Each row below holds a small network's activations on one input, seen along a few directions.
In each table, some parts of the input vary, and every possible input appears once, in random order.
A made-up example of a description, with smaller parts first: line(4) and (point or line(9) or (values(3) and ring(8))).
Shared parts are said once, and a part with two or three values counts as separate values.
In the rows, zero is written as 128.

Other details of the inputs shift rows strongly along two fixed directions, in all tables alike. That doesn't count.

Rows:
R1: [140 127 132 115 132 125 128 151 124 126 146 120]
R2: [143 139 127 136 127 134 136 128 127 138 132 123]
R3: [156  54 156  53  92 149 113 131 159 115  56 137]
R4: [130 140 131 139 125 118 120 125 123 126 124 125]
R5: [123 121 121 133 137 118 129 122 120 129 134 134]
R6: [132 126 138 120 129 115 122 151 134 136 141 122]
R7: [137 141 128 136 122 125 124 125 119 126 129 125]
R8: [135 138 132 139 135 123 128 126 131 133 123 122]
R9: [134 140 128 138 127 120 120 124 120 123 125 124]
R10: [141 139 129 137 133 130 133 126 127 133 129 122]
R11: [131 107 125 119 124 129 131 119 126 129 122 139]
R12: [128 131 122 132 117 125 130 123 114 131 139 133]
R13: [141 128 130 116 126 130 133 153 124 132 150 121]
R14: [155  84 137 110 120 128 126 114 141 133  92 137]
R15: [128 125 128 139 141 123 133 125 132 134 130 129]
R16: [103 154 120 126 143 160 134 130 140 105 119 116]
R17: [115 132 128 136 120 114 121 121 124 133 132 134]
R18: [135 125 124 137 138 129 137 125 129 134 135 129]
R19: [ 34 163 108 101 135 204 134 129 150  63 108 122]
R20: [135 125 123 136 133 135 140 127 128 139 139 129]
R21: [125 142 133 140 120 118 118 125 129 133 125 128]
R22: [123 126 129 141 137 123 131 126 138 141 132 131]
R23: [127 130 124 132 122 120 126 121 114 126 135 132]
R24: [136 127 132 118 138 119 123 150 124 124 143 118]
R25: [124 130 124 133 127 115 122 120 115 123 131 130]
R26: [120 121 125 134 135 116 129 122 123 131 134 135]
R27: [137 141 126 136 116 129 127 127 119 131 132 126]
R28: [115 122 126 136 131 116 127 123 129 138 135 138]
R29: [127 122 120 131 127 128 136 124 120 136 142 136]
R30: [130 139 134 140 131 123 127 127 137 140 125 124]
Description of these inputs: line(5) and (point or ring(5)).
Changing only the line(5) part turns R19 into R25. The same change can be made to R3. Which row results? -> R24
Change only the ring(5) part in R23. List by row number the other rows that result. -> R7, R10, R11, R18

Rows:
R31: [225  66 169  89  88  74  85 128 121 130  70 126]
R32: [216  33 160 105 101  95 137 113 147 180  90 150]
R33: [105 104 135  70  90 161 119 128 127  95  95 143]
R34: [ 89 110 116 122 138 140 142 135 132 132 145 136]
R35: [ 56 157 135 102 136 185 114 157 181  83  93 111]
R36: [ 58 125  99  86 131 204 146 139 133  73 123 138]
R37: [209  28 165 107 123  86 121 116 161 181  84 151]
R38: [121 163 120 151 155  67 110 145  81 118 192 115]
R39: [116 120 148  89  92 165 117 140 165 108  80 124]
R40: [184  48 143  68 124 140 127 117 143 107  67 133]
R41: [124 168 120 162 134 146 133  88 132 129  93 124]
R42: [164 105 114 154 121  79 137 127  90 179 187 144]
R43: [164 128 129 148 101  64 119 130  86 174 184 142]
R44: [ 89 133 132 117 116 123 127 136 129 128 142 132]
R45: [ 63 120 100  82 154 181 133 139 134  57 117 124]
R46: [195 113 126 209 141  54 133  73  96 189 140 148]
R47: [108 188 102 178 180 137 159 151  97 126 213 109]
R48: [126 124 143  81  87 175 116 140 142  89  80 121]
R49: [110 220 112 181 135 121 129 160 100 134 211 104]
R50: [138 122 138  80 108 194 136 134 149 100  76 115]
R51: [ 64 190 121 175 173  84 122 154 119 138 210 119]
R52: [ 99 161 119  87 153 195 134 148 150  61  95  96]
R53: [134 176 136 177 178  97 128 156 135 164 171 103]
R54: [192  66 127 178 108  37 120  64  93 188 107 172]
R55: [ 91 168 112  91 118 229 148 140 162  91 109 110]
R56: [ 98 134 115 172 179  81 131 148 120 158 192 132]
R57: [111 212 118 185 172 121 151 159 122 149 199  94]
R58: [130  95 120  83 110 200 151 122 156 114 101 139]
R59: [155  90 141 147  83  72 103  62 111 153  84 159]
R60: [105 169 126 164 111 135 111  91 129 112  93 127]
Changing only one part turns R49 into R42. The same change can be made to R31. Which row results? -> R45
What do these inputs look like to the network? -> ring(5) and (point or line(5))
